A small network was shown many inputs. Here are its activations along a few directions, one row for each input.
In each table, some parts of the input vary, and every possible input appears once, in random order.
A made-up example of a description, with smaller parts first: line(6) and (point or (values(2) and ring(5)) or line(11)).
Shared parts are said once, and a part with two or three values counts as separate values.

Other details of the inputs shift rows strongly along three fixed directions, in all tables alike. That doesn't count.

Rows:
row 1: [ 16  -1  29  18  26 -23  -6  14  38  -9  -6   6]
row 2: [ -7  12  -8 -12   3 -29 -20  -5 -24  -2  -8  49]
row 3: [ -2  10  -3 -19 -51  -8   7 -29 -24  22   4   8]
row 4: [-12 -20 -38  11  31  27 -18  20  -3   9  16 -11]
row 5: [  4  -7 -13  12  -6  49   4  -6   0  14   4 -28]
row 6: [  4  -1   1  -7  20 -23 -16   6  -1  -2  -4  28]
row 7: [-15  14  -3 -12   1 -30 -16  -3 -29 -17  -5  45]
row 8: [-35 -18 -15  -9  33  15   0  27 -11  -3  -2 -17]
row 9: [ -7 -18  -4  -4  -5  35  20  -7   4  21  -7 -25]
row 10: [ -2  10   6  -1 -28   9  16 -20  -2   5 -18  -6]
row 11: [ 30  10  44  14  -7  -3  24 -18  44 -14  -2 -19]
row 12: [  1  -5  -2  -1  14 -29 -16   8   3   6   3  27]
row 13: [  0 -12 -17   1 -20  37   9   9   3  11  15 -35]
row 14: [-21 -33 -30  -6  29  12  -7  21   3  17  -3  -9]
row 15: [-14  25  -4 -17   7 -35 -12  -1 -32  -7  -1  38]
row 16: [ 11  13   3   7 -33  27  10 -11  -5   0   1   1]
row 17: [-28 -34 -23 -13  26   9  -5  23  -4   4  16 -18]
row 18: [-18 -14 -33  20  33  24  -3  26 -17  -5   4 -14]
row 19: [  3   3   4 -14 -31   0  16 -22  -2  10  10 -15]
row 20: [ -8 -23  -1 -10  -7  37  18  -8   1   5  -5 -27]
row 21: [ 14   4 -12  11  10 -28 -22  13 -14  -9  24  12]
row 22: [  3  25  -4  12  17 -14 -28  14 -10 -11   5  16]
row 23: [-10  19   2  -6 -46   2  11 -27 -26  17 -17  16]
row 24: [-10  13  -5 -10   4 -29 -17  -5 -25   1  -3  51]
row 25: [ -9  24   5 -13 -46  -1   8 -23 -30  20 -17   9]
row 26: [ -5   6 -12 -18  -8 -42 -28   1 -22   9   3  38]
row 27: [-23 -31 -29  -5  32  13  -1  20   2  16   4  -8]
row 28: [ -2  -8   2  -7  15 -26 -12   5  -2 -10  13  26]
row 29: [  1  -1  -4  -8  20 -28  -8   1   0  -5  12  26]
row 30: [  6  30  -6   4 -45   7   6 -22 -45   3  -2   3]
row 31: [ -8 -18 -13 -14 -10  23  19  -7   7  12   6 -40]
row 32: [-20 -26 -25 -12  41  20   1  15  -4   4  -1  -9]
row 33: [ 51   6  29  33 -17  -3  13 -11  34 -13  13 -25]
row 34: [ 16  16  -7   3 -43  13   5 -30 -42   8   4  14]
row 35: [  8  -2   1  -8 -31   6  13 -23   2  14  -5  -5]
row 36: [ 11   5 -10   5   9 -14 -20  17  -1 -10  17  30]
row 37: [ 10   5  31   6  26 -25  -5  19  29 -29  -4  -9]
row 38: [-26 -17  -5   0  11  25  14   8  -1  -3  -4 -20]
row 39: [ -7  27   0 -22 -40   0  14 -30 -32   5 -13   6]
row 40: [ 28  17  45  14 -16 -11  13  -4  42  -6 -19 -29]
row 41: [ 29   7  12  23  19 -20 -24  17  34 -13  23 -10]
row 42: [ -2   7  -6 -14   2 -30 -24  -3 -25   7  -8  49]
row 43: [ 27  11  18  31  27  -8 -19  12  33 -20   9   3]
row 44: [ -4   8 -13 -20  -5 -42 -24  -1 -22   4   7  37]
row 45: [ 24  -4  19   5  28 -29  -2   6  40 -19   8   0]
row 46: [-32 -14 -21  -5  35  13  -1  28  -7  10  -8 -16]
row 47: [-25 -32 -17  -9  36  21  -1  19  -7   2   4  -6]
row 48: [ 32   9  41  11  -8  -3  22 -18  44 -17  -7 -20]
row 49: [-23  -7 -28   3  28  28  -8  39 -10  -2   3 -14]
row 50: [ 31   4  18  34  27 -14  -8  15  23 -25   9  -1]
row 51: [ -2  13   6  -5 -24  10  21 -24  -4  -2 -12  -8]
row 52: [ -2   9  -2 -17 -53  -8   3 -26 -23  26   0   8]
row 53: [ -7  -1   8  -3  19 -20 -11   5  -5 -16   4  29]
row 54: [ 10   8  26  14  32 -24   4  11  34 -23   0   0]
row 55: [ 12   4  25  18  24 -25  -7  17  38 -15 -13   0]
row 56: [ -7   3  -7 -25 -34 -15  -6 -18 -29   2   8  16]
row 57: [ -1  15   9  -8 -28   6  14 -15  -6   8 -18 -14]
row 58: [ 46  12  38  22 -17  11  11  -2  41 -14   6 -16]
row 59: [-14 -20  -2  -5  -8  38  19  -8   2   1  -8 -27]
row 60: [-12 -17  -6   0  -8  35  15  -5   7  17 -18 -26]
row 61: [ -8 -16  -5  -8   0  36  25 -10   2  13  -2 -27]
row 62: [-24 -37 -26 -11  31  16  -4  18  -2   0   7 -10]
row 63: [-18  -9  -5   4  -7  32  24  -3   4  14 -13 -28]
row 64: [  1  17  -5  12  11 -11 -16  21  -6 -18   5  29]
row 65: [  7  22   0  17 -29  23   2 -18  -7   2  -2  -8]
row 66: [ 35   3  46  15 -13  -4  15 -11  45   2  -9 -18]
Description of these inputs: line(6) and (values(3) or (values(2) and line(4))).
The inputs of row 46 and row 27 match in every part but the line(6) part. If row 39 is changed in the same way as row 46 into row 27, which row does it become?
Answer: row 45
The inputs of row 1 and row 12 match in every part but the line(6) part. If row 2 is changed in the same way as row 1 into row 12, which row does it become?
Answer: row 35
Which other rows agree with row 61 in the line(6) part? List them by row number.
Answer: row 5, row 6, row 9, row 20, row 32, row 34, row 42, row 47, row 58, row 66
Start at row 7 and move only the line(4) part, one step at a time. The first step leads to row 51. Which rows follow, in order?
Answer: row 10, row 55
Which other rows does row 11 become when the values(2) part takes its other values? List them by row number.
Answer: row 48
Start at row 25 and move only the line(4) part, one step at a time. The first step leads to row 46. Which rows follow, in order?
Answer: row 15, row 8

Rows:
row 67: [-3  5  0  0 10 -5 -3  7  0 -6 -1  0]
row 68: [  9  21  13   0 -21 -19   0 -14 -10  -5  -3  13]
row 69: [-11  -5 -13   3  -4  22   8  -1  -9  12  -8 -14]
row 70: [ 0 -1 -3  0  6 -5 -6  7  0 -5  8  1]
row 71: [ 3 -4 -2  4  6  0 -8  8  2 -2  5  7]
row 72: [ 0  4 -1  5 11 -2 -6  6  2 -1 -4  4]
row 73: [  9  20  15  -2 -23 -14  -1 -12  -9  -9  -1  17]
row 74: [ 24   5  26  13 -27  10  22 -15  26  -1   1 -37]
row 75: [ 0 -3 -2  0  5 -4 -6  8  0 -7  8  2]
row 76: [-11 -14 -11  -8   0  21  14  -9  -7   8  -2 -10]
row 77: [ 4 -2 -3  6 14  1 -2  0  0 -5  2  8]
row 78: [-12 -14 -14  -7  -6  15   8  -4  -7  15  -2 -15]
row 79: [-1  0  1  5  8  1 -6  8  1 -4 -2  8]
row 80: [ -7  -7 -17  -1  -6  23   4  -2  -7  14   0 -13]
row 81: [ 1  1 -4 -1  8 -7 -6  6  0 -3  7 -1]
row 82: [ 15  -8  27  16  21  -6  10  11  45  -9  -6 -28]
row 83: [-14   7 -11  -8   3  -7  -9   4 -23  -3   1  19]
row 84: [  6   9   0  -3 -38  12   7 -22 -13  11   0   2]
row 85: [-5 -4  4 -4  8 -5 -2  7  3 -3 -4  7]
row 86: [ 4 -2 -5  6  8 -6 -7  6  1  2  3  3]
row 87: [-16 -10  -9  -8  -5  20  10  -2  -5  10  -7 -11]
row 88: [ 1 -1 -2  2 13 -3  0  1 -2 -9  5  4]
row 89: [-1 -6 -2 -4  7 -8 -5  5  5  1  4  5]
row 90: [-1  2 -1  5  9  0 -6  7  2 -3 -3  7]
row 91: [-1 -8  0 -4  6 -6 -5  6  4 -1  4  6]
row 92: [  8  18  15  -7 -20 -19   1 -17  -4   0  -7  17]
row 93: [ 0 -4 -2 -5  9 -9 -5  4  4  3  3  2]
The inputs of row 87 and row 83 match in every part but one. If row 89 is changed in the same way as row 87 into row 83, which row does it become?
Answer: row 70
Describe the family of inputs behind these rows.
Answer: values(3) and (point or (values(2) and line(4)))
Start at row 74 and move only the line(4) part, one step at a time. The first step leads to row 81. Which rows follow, in order?
Answer: row 70, row 75
Start at row 69 and move only the line(4) part, one step at a time. The first step leads to row 72. Which rows follow, in order?
Answer: row 90, row 79
